Each row below holds a small network's activations on one input, seen along a few directions.
Each table varies a few parts of the input and shows all the possible inputs, shuffled.
A made-up example of a description, with smaller parts first: one of 8 places around a ring, together with either a single point or (one of 2 separate values, together with one of 4 places along a line) or one of 11 places along a line.
Shared parts are said once, and a part with two or three values counts as separate values.
(in the rows, 128 means zero)

Other details of the inputs vary at random and push rows far along two fixed directions, the same in every table; ignore that.

Rows:
R1: [134 174 146  69 111 145 163 110 135 131  78]
R2: [108 188 150  98 135 163 157  66 151 120 144]
R3: [113 149 145  91 144 138 163  92 162 175 102]
R4: [ 97 169 156  83 114 117 163 112 149 124  57]
R5: [160 130 127 140 140  86 101 173 117 162 196]
R6: [159 147 133 151 108 100 102 172  91 113 190]
R7: [ 88 145 138  73 123 135 151 117 146 180  65]
R8: [127 155 148 159 122  84 110 141 112 108 221]
R9: [155 133 119 137 125  98  98 176 110 168 199]
R10: [144 137 145 124  98  83 114 200 101 109 164]
R11: [106 108 140 135 116  58 104 199 113 159 147]
R12: [123 108 127 153 110  91 105 178 112 159 185]
R13: [ 91 172 148  79 100 129 160 115 141 129  59]
R14: [137  65  87 214 147 185 102  66 116  42 125]
R15: [ 89 170 153  77 107 132 161 120 148 123  61]
R16: [115 175 158  96 124 134 172  90 151 125  95]
R17: [104 136 137 137 105  52 122 201 104 101 142]
R18: [144 114 126 121 110  84 103 197 105 165 169]
R19: [166  44 100 190 119 169  98 112 110  52  61]
R20: [110 164 123  96 170 151 159  65 162 162 147]
R21: [137 145 138  68 145 136 157 110 153 174  81]
R22: [113 180 140 109 127 164 150  59 142 121 139]
R23: [132 147 125  64 156 136 166 115 149 167  83]
R24: [126 130 132 154 140  87 101 143 127 156 228]
R25: [110 165 151  99 117 153 165  97 149 117  97]
R26: [169  75  89 191 148 181 108  96 107  55  95]
R27: [114  26  83 183 141 154 100 125 119  98  52]
R28: [112 166 140 101 135 138 176  94 144 110  95]
R29: [169  63  95 198 130 200  91  98 109  55  96]
R30: [165  49  82 183 148 198  88 101 128 110 104]
R31: [ 98 108 137 129 109  72 102 207 112 158 151]
R32: [132 134 131  71 138 155 150 117 151 167  84]
R33: [155 132 114 137 150  85 111 178 113 155 198]
R34: [146 138 134 127 116  68 125 197  96 102 161]
R35: [118 116 137 141 117  89 111 185 121 159 190]
R36: [152 177 146  99 143 153 155  86 138 122 104]
R37: [135  62 102 199 104 179 106  97 115  63  85]
R38: [108 151 131  87 155 138 172  97 157 167 103]
R39: [134  39  81 207 147 203  82  71 136  97 134]
R40: [122 133 124 150 126  99  98 146 120 161 231]
Each input here is: one of 2 separate values, together with one of 4 places along a line, together with one of 5 places along a line.
The inputs of R10 and R32 match in every part but the choice among 2 separate values. If R16 is changed in the same way as R10 into R32, which row does it become? -> R3
The inputs of R17 and R27 match in every part but the choice among 2 separate values. If R4 is changed in the same way as R17 into R27, which row does it become? -> R11
Which other rows does R29 become when the place on the line of 4 takes its other values? List them by row number. -> R6, R26, R36
A walk changes only the place on the line of 4. It starts at R9 and steps to R30. List the rest of the walk in order. -> R5, R33
A walk changes only the place on the line of 5. It starts at R7 and steps to R18. List the rest of the walk in order. -> R12, R9, R40
Which other rows does R8 become when the choice among 2 separate values takes its other values? List them by row number. -> R24
